A small network was trained on invented records. Each row is its activation on one of them, seen along a few directions.
Here are examples, each followed by its value of one field, Fufil.
The word none means that the record has no Fufil.
Other fields move the rows too, some of them a lot.
Strong random noise was added to every row along 4 fixed directions; ignore it. To show where, here is one row again and again, with new noise each time:
[317,213,-499,486,-443,-37,-268,102,13,-63,-97,-281,311,-645,-212,83,107]
[-56,832,76,75,-254,162,-66,1,413,24,27,416,194,-415,293,290,44]
[245,-147,-341,334,-109,-312,-374,9,-79,-20,-59,-329,109,-389,-63,-34,131]
[-141,-97,-61,-218,-101,-24,-51,96,-162,-150,-57,121,89,-98,80,-33,65]
[55,-238,-256,67,-194,-65,-163,69,-237,-114,-104,-155,177,-264,-194,-85,87]
[-23,-297,87,35,125,-186,-258,-167,-119,66,-46,-45,48,-92,-123,-113,85]

[106,227,20,29,134,-131,-9,-205,90,-53,48,154,-158,2,222,144,-1]
b13
[-17,217,252,75,47,372,102,-258,61,128,-69,171,83,4,-145,51,84]
b7
[326,193,-262,758,-186,101,-201,-143,272,67,43,-536,22,-370,-534,46,189]
b1
[78,-459,119,108,440,-654,-283,-127,98,153,212,-139,-272,132,551,-19,78]
b2
[153,65,-669,92,-219,-123,-162,423,-138,-373,48,-321,99,-415,547,113,219]
b2
[59,-64,-301,-81,-344,229,140,390,-218,-306,-136,146,438,-207,373,237,217]
b15
[-143,114,549,-22,43,145,53,-287,139,283,61,169,117,-29,-254,88,61]
b6
[-42,183,-162,-294,-275,359,440,207,-71,-200,-181,221,144,-66,70,104,-17]
b4
[-74,-77,-693,-299,-507,219,362,590,-172,-544,-71,-204,18,48,163,81,-110]
b12
[258,-383,-159,323,64,-330,-156,-292,-95,93,-108,-309,173,-143,-231,-90,285]
b14
[222,-845,-443,57,-111,-339,-104,215,-532,-81,75,-423,110,-46,-43,-222,171]
b11
[93,-289,-91,154,2,-189,-136,45,-82,-10,161,49,130,-123,286,46,166]
b11
[-69,250,-90,-98,90,-116,-6,34,157,-57,147,-15,-419,150,435,103,101]
b7
[273,-293,-214,68,181,-474,-281,-73,-85,166,47,-346,1,-24,239,-15,234]
b8
[-111,270,-28,-298,-241,159,345,272,118,-373,38,275,190,-20,398,113,-60]
b3
[-154,-297,383,-5,-258,402,120,-304,-319,121,-175,50,335,-83,-617,-20,5]
b5
[78,406,-476,119,-362,185,115,337,49,-259,1,3,287,-370,272,298,185]
b1
[-12,498,175,125,-256,363,104,-68,184,211,9,118,359,-353,-42,212,-49]
b5
[-69,-216,91,-59,253,6,-184,-65,119,125,-16,1,-219,317,-9,101,-88]
b9
[-375,-185,414,-439,293,-31,156,-223,-74,-8,30,403,3,330,303,75,43]
b14
[-174,50,-275,-344,-223,73,266,473,-203,-259,-28,110,-91,108,279,-40,-133]
none
[619,-194,-566,718,-422,-43,-113,148,-26,-22,-234,-426,531,-607,-288,130,292]
b15
[-170,49,328,33,159,283,182,-348,367,226,116,42,-139,254,-629,-13,-242]
b12
[415,428,-410,362,-327,192,-29,116,68,-234,140,-58,324,-455,-6,225,-129]
b13
[-193,21,207,-554,49,224,108,72,9,-62,-79,464,4,261,324,161,-28]
b10
[-123,-104,585,348,350,-49,-35,-575,229,435,62,-84,-80,216,-376,47,-251]
b6
[-144,157,-152,-102,-168,281,235,224,-78,-60,-21,-83,-184,-24,-384,-81,-293]
none
[234,-133,-637,138,-322,79,-39,87,-253,-39,-59,-380,235,-222,-152,-39,92]
b8
[2,-181,341,-183,413,-264,-360,-206,121,254,27,213,-7,267,457,144,204]
b10
[268,309,32,30,-155,11,8,100,156,-4,45,223,268,-190,413,217,203]
b4
[-252,-235,32,-628,141,-3,-26,224,-29,-154,11,271,-271,405,443,123,-60]
b9
[175,314,271,298,507,-421,-231,-291,574,186,179,-215,-276,-52,306,76,-126]
b3

Which value of Fufil does each new row have?
[36,-691,64,-405,302,-372,-276,41,-256,-163,-63,-106,-70,456,364,-56,129]
b10
[-201,-192,496,-445,-87,653,171,-260,-160,213,-145,540,519,159,-550,0,23]
b10
[313,479,143,321,490,-723,-497,-312,447,299,230,170,18,-206,915,332,410]
b14
[-51,-498,-210,-379,-174,310,186,160,-429,-243,-338,38,283,244,-166,-68,29]
b10
[-356,-827,542,-308,555,-93,-28,-531,-364,142,-110,97,-39,393,-270,-191,145]
b14
[-212,713,805,-94,376,51,19,-447,577,377,228,435,-128,168,302,177,-23]
b6
[-7,-488,76,336,-10,-47,-120,-236,-125,259,-108,-207,37,-106,-708,-135,-127]
none
[40,-280,-138,-213,-8,-310,-136,164,-142,-140,202,14,-7,-75,520,-21,208]
b11
[157,-238,-195,399,-163,128,-91,-51,-97,0,-14,-431,-4,-257,-556,4,101]
b1
[-77,252,-98,-573,-36,-29,73,243,154,-143,-79,498,275,131,790,246,190]
b10
[-22,-494,-36,-85,-33,-216,-56,-124,-372,-71,-97,-53,79,9,-40,3,288]
b14
[-59,-102,387,193,228,122,-131,-389,35,341,205,216,140,-27,-194,4,28]
b11
[432,364,-348,127,-212,-201,-110,241,126,-123,31,-125,-56,-312,575,220,124]
b4
[285,421,-755,83,-693,230,-43,395,219,-293,-136,-208,55,-329,61,222,-41]
b9
[95,-277,-215,-221,196,-429,-59,145,-141,-179,-72,-186,-210,117,586,73,98]
b4
[38,-712,-324,-123,-284,34,62,230,-589,-202,-189,-579,258,-160,-300,-174,-20]
b5
